These are the activations of a small neural network, seen along a few directions. Each row is one input.
Each table varies a few parts of the input and shows all the possible inputs, shuffled.
A made-up example of a description, with smaller parts first: line(6) and (point or line(11) or (values(3) and ring(5))).
Shared parts are said once, and a part with two or three values counts as separate values.
In the rows, 128 means zero.

Other details of the inputs shift rows strongly along two fixed directions, in all tables alike. That doesn't count.

Rows:
R1: [ 51 142  48 180 131 199  75 179 108 201 181]
R2: [134 181  49 171  54 123 149 152 137 182 100]
R3: [118 136 176 103 172 119 142  96 118  97 123]
R4: [120 107 171 100 161 146 116 107 116 115 138]
R5: [114  97 148 114 167 138 104 129 107 120 151]
R6: [106 136 158 108 163 129 123 134 118 106 144]
R7: [156 106 149 102 117  99 142 107 137 110 109]
R8: [170 147  87 170  85 116 141 141 146 133  96]
R9: [111 128  92 142 110 131 119 141 136 157 138]
R10: [176 172  67 149  29  82 170 146 170 136  93]
R11: [161 144 127 115  90  83 155 133 144 108 105]
R12: [121 125 186  94 180 103 139  99 111  91 115]
R13: [161 119  91 148  71 118 137 138 143 147 111]
R14: [ 45 127 109 146 180 193  81 150 108 168 182]
R15: [ 22 168  86 157 188 187  88 158  96 179 173]
R16: [204 159  89 141  27  66 188 123 157 137  55]
R17: [195 146 124 121  55  78 173 131 154 110  83]
R18: [ 38 191  57 174 148 180 100 163 124 177 178]
R19: [168 161 110 134  75  95 173 113 146 129  85]
R20: [125 100 137 116 148 122 112 131 115 120 142]
R21: [142 142  98 165 120 133 128 142 133 131 113]
R22: [123 164  83 146 100 119 137 154 129 153 117]
R23: [109  95 195  85 193 147 114  98 109  98 145]
R24: [128 140  87 133  90 139 131 135 135 158 129]
R25: [121 139  85 129  97 127 128 135 135 155 134]
R26: [130 105 147 115 137 125 126 118 130 123 131]
R27: [140  89 177 111 151 132 118 111 117 105 132]
R28: [178 111 123 124  79  96 150 122 152 127 102]
R29: [147 126 108 136  87 130 134 132 141 150 119]
R30: [141 103 134 122 130 128 121 132 118 125 130]
R31: [113 140 165 115 159 136 131 126 127  99 142]
R32: [141  86 203  79 171 115 131  89 122  85 124]
R33: [199 141 146 113  64  79 170 125 147 101  84]
R34: [118 142  78 134  94 138 126 138 135 163 135]
R35: [135  78 191  94 175 115 120 103 117  87 138]
R36: [131 142 103 161 134 134 120 140 131 128 124]
R37: [168 100 211 111 179 114 131  96 117  63 105]
R38: [154 133  88 127  72 103 144 128 147 145 108]
R39: [125  94 196  92 174 140 118  99 114 100 135]
R40: [145  88 204  74 171 113 132  85 121  82 123]
R41: [ 62 128  75 159 146 178  86 161 119 179 175]
R42: [151  79 215  86 170 116 131  94 123  81 125]
R43: [152 135 156 104 132  86 150 121 125  99 102]
R44: [133  87 169 101 158 114 120 113 116  97 136]
R45: [129 141 106 157 137 127 120 139 130 122 126]
R46: [118 138 198 106 182 137 134  96 118  86 137]
R47: [111 106 135 129 153 154 100 140 104 136 153]
R48: [125 110 113 136 120 139 117 138 123 139 136]
R49: [ 66 125  84 152 150 167  89 157 120 169 174]
R50: [209 172  87 147  21  75 192 121 173 127  69]
R51: [ 44 183  50 175 138 180  96 187 107 196 164]
R52: [ 42 149  51 167 141 192  83 171 121 202 181]
R53: [126  89 198 101 177 139 113 106 115 102 142]
R54: [139 125 108 130  95 130 134 128 139 145 119]
R55: [163  94 183  93 135 110 144  99 134  97 111]
R56: [124 137 188 104 170 127 143  93 113  96 121]
R57: [185 172  67 155  27  88 168 153 149 157  75]
R58: [115 114 171 127 206 142 109 118 110  90 137]
R59: [103  94 192 103 189 154 106 108 108 109 151]
R60: [180 100 161  97 105  81 154 102 146 100 100]
R61: [139 106 116 129 115 123 124 132 127 130 129]
R62: [ 50 136 139 160 226 201  69 147  92 133 181]
R63: [124 115 111 144 115 147 113 139 130 150 140]
R64: [136  95 148 117 142 125 122 120 123 115 134]
R65: [181 177  67 159  18  99 169 150 167 147  92]
R66: [172 175  67 150  40  78 178 125 158 147  79]
R67: [140  79 196  97 169 125 123 103 122  91 132]
R68: [150 113 169 122 171 106 130 111 124  79 113]
R69: [ 38 145  56 169 151 185  77 173 117 196 187]
R70: [130 139 162 109 144 118 140 121 135  94 132]
R71: [137 160 121 132 114 116 152 119 143 118 116]
R72: [ 65 150  75 148 133 187  94 153 115 183 170]
Each input here is: line(4) and (values(2) or ring(6) or line(10)).
Q: The inputs of R47 and R30 match in every part but the line(4) part. If R59 is changed in the same way as R47 into R30, which row does it become?
A: R14
Q: The inputs of R44 and R1 match in every part but the line(4) part. If R7 is changed in the same way as R44 into R1, which row does it become?
A: R39
Q: Change only the line(10) part in R40. List by row number the other rows that result.
A: R5, R26, R28, R32, R34, R41, R52, R61, R64
Q: Start at R51 and move only the ring(6) part, one step at a time. The first step leads to R17. Which rows follow, in order?
A: R31, R50, R19, R16
Q: Start at R6 and move only the ring(6) part, one step at a time. The first step leads to R22. Which rows follow, in order?
A: R15, R3, R71, R70

Rows:
R73: [ 83 142  53 171  99 187  94 167 133 195 168]
R74: [117 117 171 128 189 139 114 122 107  96 135]
R75: [149  96 188  79 137 103 139 100 126  99 121]
R76: [146 114  77 159  83 131 121 150 135 158 122]
R77: [108 130 169 112 187 130 120 120 111  93 143]
R78: [ 83 153 143 122 168 145 118 131 112 127 148]
R79: [ 44 155 131 134 199 168  98 141 105 135 173]
R80: [ 66 183  45 192 111 192 100 176 130 192 165]
R81: [ 98 141 170 105 179 139 129 110 113 107 135]
R82: [103 130 154 128 187 143 109 130 110 107 142]
R83: [ 90 150 152 117 174 149 126 114 110 124 141]
R84: [188 160  92 143  49  74 175 136 161 127  80]
R85: [168 146  86 170  85 113 141 139 145 138  96]
R86: [110 102 163  99 160 130 118 114 120 113 146]
R87: [192 124  88 130  37  78 164 134 162 140  90]
R88: [191  80 176  95 119  86 144 101 135  85  98]
R89: [138 118  67 171  86 139 114 151 137 169 124]
R90: [213  88 196  70  95  70 175  72 143  83  79]
R91: [116  95 165 102 168 131 112 119 116 106 149]
R92: [154 137  74 133  49 113 149 134 150 165 105]
Q: What is each input in this table made of?
A: values(2) and (point or line(9))
Q: The inputs of R84 and R87 match in every part but the values(2) part. If R80 is changed in the same way as R84 into R87, which row does it become?
A: R73
Q: Change only the values(2) part in R74. List by row number the other rows that result.
A: R76

Rows:
R93: [ 83 121 140 119 164 160 106 135 125 136 170]
R94: [ 75 133 150 119 192 151  97 135 116 111 168]
R95: [130 106 141 145 170 159 102 128 112 114 143]
R96: [144 141  77 188  68 164 123 140 145 179 114]
R97: [164 127  92 137  72  95 145 143 158 138 113]
R98: [ 85  98 145 104 173 155 105 119 113 138 161]
R99: [178 112 203  78 128  85 159  90 142  63 105]
R100: [162 172  92 154  88  83 163 140 134 129  80]
R101: [187 128  84 168  81 115 133 153 135 129  97]
R102: [202  78 199 128 146  89 139 105 129  64  87]
R103: [218  97 156 141  81  94 161  95 156  97  76]
R104: [101 105 122 108 134 136 116 120 119 144 142]
R105: [127 130  70 196 111 157 101 155 139 162 134]
R106: [133 123 134 143 134 182 111 124 117 143 133]
R107: [163 131  88 144  76  91 141 157 146 136 112]
R108: [ 32 154 153 132 247 176  92 128  91 125 171]
R109: [ 61 102 149 118 208 153  81 144  89 123 187]
R110: [ 37 126 153 118 206 188  89 142 102 132 194]
R111: [137 120  83 135  89 112 127 141 138 150 134]
R112: [107 123  66 146 110 125 112 162 120 170 137]
R113: [113 122 112 152 147 181 100 135 116 140 147]
R114: [ 56 121 180 103 199 187  99 126 104 128 177]
R115: [106 179  49 173  95 126 125 174 135 162 129]
R116: [155 130 194  99 170  85 147 105 114  63 103]
R117: [156 120  96 114  54 114 145 119 142 165  99]
R118: [165 134  97 132  66  94 152 146 157 129 106]
R119: [156 133  96 127  51 120 146 127 144 163 117]
R120: [106 108 111 124 141 130 111 132 123 146 147]
R121: [ 97 164 121 142 149 145 137 122 121 135 127]
R122: [175  90 123 100  91  76 149 109 142 118  94]
R123: [179  82 200  69 119  98 155  77 133 101 100]
R124: [ 95 138  23 162  87 125 107 178 126 197 135]
R125: [ 51 158 161 127 209 184 113 116  95 141 153]
R126: [179 134 205  85 133  95 170  77 134  80  87]
R127: [162 117 214  78 140 107 151  89 132  79 111]
R128: [155 125 215  81 151 112 154  82 128  79 109]
R129: [ 92 189  32 175  74 155 128 163 145 183 140]
R130: [124 138  64 147  66 131 127 146 140 172 140]
R131: [161  96 214  75 144 113 148  86 132  90 120]
R132: [ 85 122 147 118 177 138 104 154 109 114 156]
R133: [101 149 137 128 176 132 122 123 116 113 139]
R134: [161 125 175  98 145  91 150 102 137  76 109]
R135: [100 165  71 160 112 129 113 174 128 152 143]
R136: [175 165  98 141  62  91 175 115 153 125  87]
Q: The inputs of R93 and R131 match in every part but one. If R98 is changed in the same way as R93 into R131, which row does it become?
A: R123
Q: What is each input in this table made of?
A: line(4) and (values(2) or line(9))
Q: Start at R109 and move only the line(4) part, one step at a time. The first step leads to R111. Which rows follow, in order?
A: R130, R119
Q: Change only the values(2) part in R102. List by row number the other rows that result.
A: R101

Rows:
R137: [ 76  84 194 110 219 171  85 122 104 109 174]
R138: [ 72 111 109 145 168 173  82 156 108 159 174]
R139: [138  88 215  74 175 117 135  81 121  82 129]
R140: [139 128 135 130 137 112 136 119 127 113 113]
R141: [122 152  65 163  99 128 130 149 136 157 122]
R142: [127 167  74 168  89 140 134 148 138 162 116]
R143: [129 125 186  86 149 126 142 105 122 101 127]
R144: [150  97 232  63 172 102 151  76 123  66 118]
R145: [ 60 138 150 128 197 174  94 142 108 122 181]
R146: [ 96 149  94 132 118 136 126 141 127 158 141]
R147: [104 126 167 115 175 143 114 124 119 104 153]
R148: [150  93 148 120 125 111 126 128 132 117 120]
R149: [145 144 121 144 114 123 141 123 135 131 112]
R150: [157  90 147 118 123 130 122 116 125 118 126]
R151: [168 110 106 141  77 119 136 136 147 141 115]
R152: [ 96 151  73 157 128 144 112 156 127 157 145]
R153: [190 122 199  97 130  90 164  94 133  71  87]
R154: [176 145  97 141  66 100 153 131 158 126  99]
R155: [118 144 113 145 139 129 125 134 123 138 126]
R156: [121 107 112 139 124 152 108 136 124 146 143]
R157: [ 71 136  79 140 130 164  98 152 117 181 160]
R158: [137 135 147 100 118 110 147 121 127 119 116]
R159: [158 122 155 116 131 110 143 109 138  98 113]
R160: [111 148 127 136 149 136 123 140 115 128 129]
R161: [167  97 177  85 126  85 151  92 134  93 103]
R162: [ 75 108 103 143 167 178  80 151 101 160 173]
R163: [106 158  85 160 122 142 121 150 122 157 127]
R164: [106 117 179 104 188 127 114 121 112  92 150]
R165: [154 160  85 154  73 108 148 145 136 145  98]
R166: [139 137 106 128  88 117 145 121 145 144 119]
R167: [ 80 116  86 152 147 172  86 157 110 168 165]
R168: [ 89 141 108 139 155 147 105 148 121 137 153]
R169: [109 143 149 133 157 146 123 126 113 120 134]
R170: [168 136  94 125  59  84 160 122 153 139  95]
R171: [149 123 114 119  84 120 139 121 141 146 115]
R172: [176 147  93 152  66 101 158 124 155 133  89]
R173: [176 144  91 150  67 102 158 125 155 132  91]
R174: [160 127 151 111 116  93 149 124 136  95 113]
Q: What is each input in this table made of?
A: values(2) and (line(4) or line(5) or line(10))
Q: The inputs of R168 and R154 match in every part but the values(2) part. If R141 is changed in the same way as R168 into R154, which row does it become?
A: R173
Q: Change only the line(4) part in R138. List by row number the other rows that result.
A: R148, R162, R167
